These are the activations of a small neural network, seen along a few directions. Each row is one input.
In each table, some parts of the input vary, and every possible input appears once, in random order.
Descriptions start from the smaller parts, as in this example, which fits no table here: one of 5 places around a ring, together with either a single point or one of 9 places along a line or (one of 2 separate values, together with one of 6 places along a line).
Shared parts are said once, and a part with two or three values counts as separate values.
In the rows, zero is written as 128.

Other details of the inputs shift rows strongly along two fixed directions, in all tables alike. That doesn't count.

Table:
r1: [143 123 103 124 142 122 131 147 115 119 121 146 163 135 111 142]
r2: [121 134 144 134 137 134 124 138 118 126 119 113 138 128 149 141]
r3: [123 131 132 126 130 131 120 133 130 117 119 134 151 136 140 136]
r4: [120 122 127 141 136 124 134 120 156 118 155 118  97 130 129 101]
r5: [114 124 115 138 151 109 153 114 150 102 139 112 123 129 111 116]
r6: [131 116 144 135 137 130 156  87 155 120 150 116 123 136 127 116]
r7: [111 129 112 133 143 109 149 120 151 108 147 111 121 121 101 108]
r8: [124 135 131 137 123 137 121 141 106 139 132 130 119 125 141 125]
r9: [142 129 109 122 121 133 122 136 130 131 120 142 136 142 134 137]
r10: [135 117 147 139 141 134 158  90 150 122 149 108 122 135 131 120]
r11: [127 127 122 128 141 120 133 143 103 125 115 123 141 128 122 141]
r12: [ 82 146 171 114  92 128  91 130  69 150  74 111  87 131 161 130]
r13: [139 123 123 136 132 140 125 141 117 126 130 144 137 145 141 127]
r14: [100 129 123 132 140 103 138 117 145 116 141  94  96 107 104 114]
r15: [223 107 102 111 126 147 118 161 114 148 121 223 210 126  92 159]
r16: [116 131 173 109  98 141 112 119  68 154  80 126 134 141 154 148]
r17: [126 117 116 138 158 108 148 120 152 105 136 108 117 125 113 124]
r18: [105 125 121 129 141 102 141 116 153 109 138 103 103 118 105 110]
r19: [120 140 103 140 124 131 145 120 157 127 165 116 113 118 117 110]
r20: [142 109 145 136 143 129 152  94 156 123 147 111 117 132 130 124]
r21: [128 127 109 136 135 122 144 111 167 115 147 122 110 136 128 115]
r22: [187 121 103 133 153 135 128 158 149 119 137 177 180 117 103 143]
r23: [129 121 138 137 133 133 121 138 112 132 122 125 112 135 149 130]
r24: [135 110 145 131 138 124 149  89 160 121 145 115 114 133 127 119]
r25: [109 142 116 135 120 126 146 110 160 120 151 111 105 131 124 101]
r26: [121 134 106 135 125 124 138 119 162 128 160 113 102 116 118 112]
r27: [119 123 128 149 143 128 145 114 150 111 151 120 108 140 138 104]
r28: [147 126 139 123 118 141 131 123 108 152 134 138 146 120 127 141]
r29: [116 128 133 135 141 121 132 119 167 111 148 105 115 120 128 116]
r30: [133 127 117 128 119 137 118 145 122 130 138 152 136 138 129 116]
r31: [118 134 124 143 142 129 138 126 159 116 161 107 128 111 124 120]
r32: [134 138 113 125 118 139 128 133 123 130 121 139 140 146 136 132]
r33: [131 125 135 126 136 130 116 137 132 121 116 127 142 132 143 143]
r34: [111 134 128 119 128 110 119 137 104 133 107 114 117 112 117 137]
r35: [ 95 153 160 112 102 133  95 141  79 144  82 117 132 123 153 148]
r36: [115 140 139 111  99 134 102 140  84 148  82 131 123 140 153 146]
r37: [110 135 134 138 139 125 139 117 162 110 150 104 121 122 130 112]
r38: [142 109 149 141 147 130 153 100 148 129 149 103 111 125 134 127]
r39: [110 132 143 146 150 127 144 112 155 106 138  94 119 129 144 122]
r40: [193 114  96 140 148 139 129 160 139 126 145 191 164 126 103 129]
r41: [134 121 132 148 160 127 141 128 158 114 149 102 122 119 139 133]
r42: [122 122 128 125 139 113 126 139 107 126 106 117 125 125 125 141]
r43: [165 132 104 129 126 132 133 140 139 129 120 171 147 124 106 129]
r44: [117 146 135 114  98 140 107 142  78 148  87 135 135 144 152 145]
r45: [100 139 161 123 106 138 104 138  70 143  84 122 113 144 163 133]
r46: [139 123 136 115 107 141 125 122 113 150 137 144 149 122 118 133]
r47: [129 119 112 116 134 110 121 137 121 117 109 142 142 133 113 137]
r48: [ 67 152 176 101  85 124  82 127  80 142  67 103 105 124 154 138]
r49: [ 86 150 169 108  99 126  89 133  82 144  73 106 113 121 157 146]
r50: [111 131 109 137 143 111 147 125 144 115 154 107 119 109  98 114]
r51: [118 123 156 110 101 130 117 109 112 150 118 122 116 120 127 129]
r52: [105 147 135 104 105 120 101 150  63 145  79 133 140 123 125 149]
r53: [113 136 117 140 130 126 150 104 159 113 144 113 109 139 132 109]
r54: [118 132 126 131 113 137 116 142 111 137 135 138 123 127 132 118]
r55: [140 117 125 132 132 134 118 140 122 127 125 143 128 142 142 129]
r56: [233 106  55 114 149 132 116 200 116 132 127 242 234 120  68 165]
r57: [128 124 132 122 132 126 113 134 136 118 116 134 143 133 139 139]
r58: [116 135 114 131 123 121 139 112 165 121 149 112  99 128 123 105]
r59: [141 134 101 142 139 128 144 127 159 131 163 118 111 114 122 123]
r60: [159 117 124 113 114 141 128 127 126 142 142 162 166 134 113 132]
r61: [103 131 142 126 109 128 108 132 111 137 120 122  98 126 138 116]
r62: [134 123 153 118 114 132 124 115 110 151 120 123 122 118 132 139]
r63: [147 143  97 128 118 141 126 149 120 145 140 147 147 123 124 138]
r64: [127 116 126 145 145 124 138 117 156 112 149 123 103 137 135 109]
r65: [143 116 140 108 110 132 120 117 126 142 127 144 139 132 120 130]
Each input here is: one of 5 separate values, together with either a single point or (one of 2 separate values, together with one of 6 places around a ring).
The inputs of r49 and r12 match in every part but the choice among 5 separate values. If r35 is changed in the same way as r49 into r12, which row does it become?
> r8
List by row number the other rows that have the choice among 5 separate values in common with r28.
> r6, r10, r15, r16, r20, r24, r38, r46, r51, r60, r62, r65
Which other rows does r61 become when the place on the ring of 6 takes its other values? List them by row number.
> r4, r12, r23, r55, r64
Which other rows does r5 become when the choice among 5 separate values takes its other values? List them by row number.
> r3, r6, r27, r53
Which other rows does r29 become when the place on the ring of 6 takes its other values? List them by row number.
> r33, r41, r48, r49, r57

Table:
r66: [ 28 163 196 135 101 110 136  64 107 140 107  29  10 114 159  91]
r67: [ 50 160 100 128 147  67 161  96 177  81 120  59  80  97  78 101]
r68: [ 78 142 167 123 112 120 122 111 101 139 103  76  88 113 141 129]
r69: [ 91 137 158 157 133 135 158  70 184 112 167  70  60 139 158  85]
r70: [161 126 106 138 124 151 142 126 160 135 176 153 146 135 127 115]
r71: [160 114 121  97 113 127 107 148  88 142  90 181 178 138 110 156]
r72: [158 132 111 106  81 158  98 151  96 163 119 187 161 143 133 140]
r73: [163 113 108 139 160 118 148 136 144 123 154 138 141 104  89 131]
r74: [102 158  46  95  80 113  63 211 103 135 117 186 146 119  95 119]
r75: [179  92  92 177 196 131 200  91 248  86 236 114 127 132 107  95]
r76: [169 106 108 131 154 115 154 122 152 121 149 148 139 119  90 124]
r77: [159 118 131 115 133 134  96 167  89 132  88 171 180 130 132 166]
r78: [176 100  93 193 218 126 192 124 238  91 238  89 118  97 113 113]
r79: [173 108 100 139 147 138 161 116 176 117 180 153 159 137 107 117]
r80: [104 135 156 127 130 128 119 128 115 130 113  91 118 123 150 140]
r81: [162 110 115 131 157 121 154 120 160 112 149 141 157 129 105 129]
r82: [166 112 131 107 127 131 100 155  98 131  81 181 177 146 134 160]
r83: [ 40 155 209 140  96 131 125  61 130 125  96  57  24 147 192  87]
r84: [ 24 157 221  87  48 120  94  68  50 149  22  85  58 156 169 113]
r85: [103 134 135 164 155 126 174  87 182 115 194  65  81 111 136  97]
r86: [159 112 117 141 168 126 143 136 155 109 150 129 158 121 115 141]
r87: [157 111 109 139 159 122 148 133 148 118 155 134 150 110  97 136]
r88: [ 89 130 179 125 109 129 121  90 121 121  88 106  88 153 163 114]
r89: [157 120 106 144 148 143 137 142 150 130 175 133 149 126 137 136]
r90: [162 114 128 100 122 132 103 152  97 132  86 175 185 149 129 161]
r91: [151 129 109 110  99 148  98 165  80 163 122 171 168 127 131 156]
r92: [152 124 126 105 122 132 104 162  84 139  95 168 190 125 116 162]
r93: [158 127 114 107 109 136  99 175  77 161 109 164 165 112 113 159]
r94: [163 118 116  99  93 140 106 145  87 155 102 191 163 143 112 140]
r95: [ 92 136  65 205 222  94 186 144 207  47 185  64  68 131 128  82]
r96: [157 125 119 119 113 151  90 173  87 153 114 173 170 135 153 160]
r97: [ 18 170 222  96  71 118  89 101  43 150  30  51  71 127 176 135]
r98: [163 134 110 106  80 154  99 154  92 168 118 190 152 138 126 134]
What do these inputs look like to the network?
> either one of 3 separate values or (one of 5 places along a line, together with one of 6 places around a ring)
Which other rows does r71 become when the place on the line of 5 takes its other values? List them by row number.
> r76, r81, r82, r90
List by row number the other inputs of the same sort as r67.
> r74, r95

Table:
r99: [141 131 121 119 111 140 114 145 108 147 127 149 144 126 129 138]
r100: [119 126 128 164 159 123 172  91 194 112 194  78  78 110 123  94]
r101: [122 126 158 118 120 130 116 120 104 131  92 128 130 140 145 139]
r102: [147 115 124 149 165 125 153 122 160 112 158 115 130 119 121 127]
r103: [ 87 154 103 107  92 111 104 145 104 134 103 135 108 121 108 114]
r104: [124 117 134 169 184 115 181  92 192  96 180  72  92 113 122 105]
r105: [183 115 111 103 103 152  98 164  89 154 107 204 194 148 128 158]
r106: [143 128 125 115 100 145 113 132 118 147 128 157 143 138 134 131]
r107: [ 84 154 108 127 120 118  98 167 103 116  97 121 118 134 145 128]
r108: [ 54 147 207 114  89 123 115  73  94 134  68  77  61 147 170 110]
r109: [121 127 156 118 120 130 118 120 103 132  92 127 130 140 145 139]
r110: [151 116 106 160 153 136 175  95 207 115 211 113 107 122 116  95]
r111: [112 135 145 118 113 129 113 133  97 141 105 120 126 125 139 139]
r112: [113 134 147 118 114 129 111 133  98 140 105 120 125 125 139 139]
r113: [220  95  46 121 178 114 138 188 151 109 152 205 234 112  57 165]
What do these inputs look like to the network?
> either one of 3 separate values or (one of 2 separate values, together with one of 6 places around a ring)
Which other rows does r100 become when the choice among 2 separate values takes its other values? List them by row number.
> r99
